A small network was shown many inputs. Here are its activations along a few directions, one row for each input.
In each table, some parts of the input vary, and every possible input appears once, in random order.
Descriptions start from the smaller parts, as in this example, which fits no table here: one of 4 places along a line, together with either a single point or one of 9 places around a ring or (one of 2 separate values, together with one of 8 places around a ring).
Shared parts are said once, and a part with two or three values counts as separate values.
In the rows, zero is written as 128.

Other details of the inputs shift rows strongly along two fixed directions, in all tables alike. That doesn't count.

Rows:
r1: [127 173 111 155 214 114  69 123 180 104 128 129 161]
r2: [144 130 126 153  62 119 156  91 100 107 125  99 101]
r3: [126 161 108 169 211 118  77 143 182 104 135 138 155]
r4: [145  91 136 132  56 132 151 121  80 149 117 102 111]
r5: [117  88 155  74 156 162  87 167 107 198  97 126 177]
r6: [142 144 126 147  60 119 161  76 104  98 127  98  96]
r7: [126  77 152  84 146 153  85 168  98 204  96 119 175]
r8: [129 111 143 119  34 131 209 116  79 123 147 123  70]
r9: [124  82 151  86 146 158  97 171 105 198 108 128 165]
r10: [125 170 114 146 217 121  69 126 181 111 129 133 163]
r11: [136  83 142 119  63 147 149 136  79 159 111 110 122]
r12: [137 202 100 187 168  98 114  82 181  56 152 121 114]
r13: [123 161 112 157 227 123  68 148 184 114 134 141 164]
r14: [110  58 154  50 126 155 133 190  98 205 113 159 149]
r15: [117  61 155  80 143 171  95 193  96 211  96 133 176]
r16: [116  74 155  82 151 167  95 186 102 203 101 132 174]
r17: [146  95 138 127  55 131 150 112  78 150 116  97 112]
r18: [135 159 112 157  13  94 237  60 112  44 160 128  36]
r19: [141 137 118 124  30  96 220  73 108  87 163 132  47]
r20: [106 150 110 111 244 114  84 166 200 122 141 183 162]
r21: [139 111 139 124  54 133 155 101  83 135 114  98 111]
r22: [115 205 105 179 168 101 152 106 183  40 166 150  96]
r23: [134  95 147 107  63 149 156 124  80 158 119 109 115]
r24: [142 189  91 209 161  93 114  93 181  52 150 122 113]
r25: [119 195  94 159 164  88 150  95 194  43 163 163  97]
r26: [105 170 110 114 232 108 102 146 201 101 149 179 145]
r27: [142 123 126 154  66 123 155 102 101 112 124 104 104]
r28: [117  90 155  77 154 164  93 168 108 195 102 128 172]
Description of these inputs: one of 2 separate values, together with either one of 4 places along a line or one of 10 places around a ring.
Question: Changing only the choice among 2 separate values turns r4 into r27. The same change can be made to r12. Which row results?
Answer: r28

Rows:
r29: [157  90 122 133  62 111 133 103  91 147 111  98 119]
r30: [136  89 151  58  60 143 145 102  78 181 108 112 123]
r31: [115 207 118 153 212 118 100 106 188  75 148 134 139]
r32: [103  41 156  85 203 187  54 251 113 233  80 151 219]
r33: [154  98 125 141  64 125 139 107  95 142 120  99 114]
r34: [137 100 111 147  39 102 219 129 110  98 164 156  52]
r35: [122 150 127 134  90 129 168  97 125  89 130 126 104]
r36: [125  88 148 141  93 156 134 167  82 158 111 112 134]
r37: [121 183  97 141 105  77 211  84 171  38 183 173  50]
r38: [120 200 115 139 220 114  85 104 191  91 145 136 146]
r39: [142 168 109 124 119  90 124  58 148  92 128 117 115]
r40: [135  71 157 123  66 162 148 159  61 181 115  99 125]
r41: [131 185 101 195 247 111  57 140 202  91 144 132 161]
r42: [ 94 121 155  78 213 167  76 185 138 176 105 148 189]
Question: Changing only one part turns r36 into r42. The same change can be made to r29. Which row results?
Answer: r39
Question: What do these inputs look like to the network?
Answer: one of 2 separate values, together with either a single point or one of 6 places along a line
Question: Change only the choice among 2 separate values in r40. List by row number the other rows that result.
Answer: r31
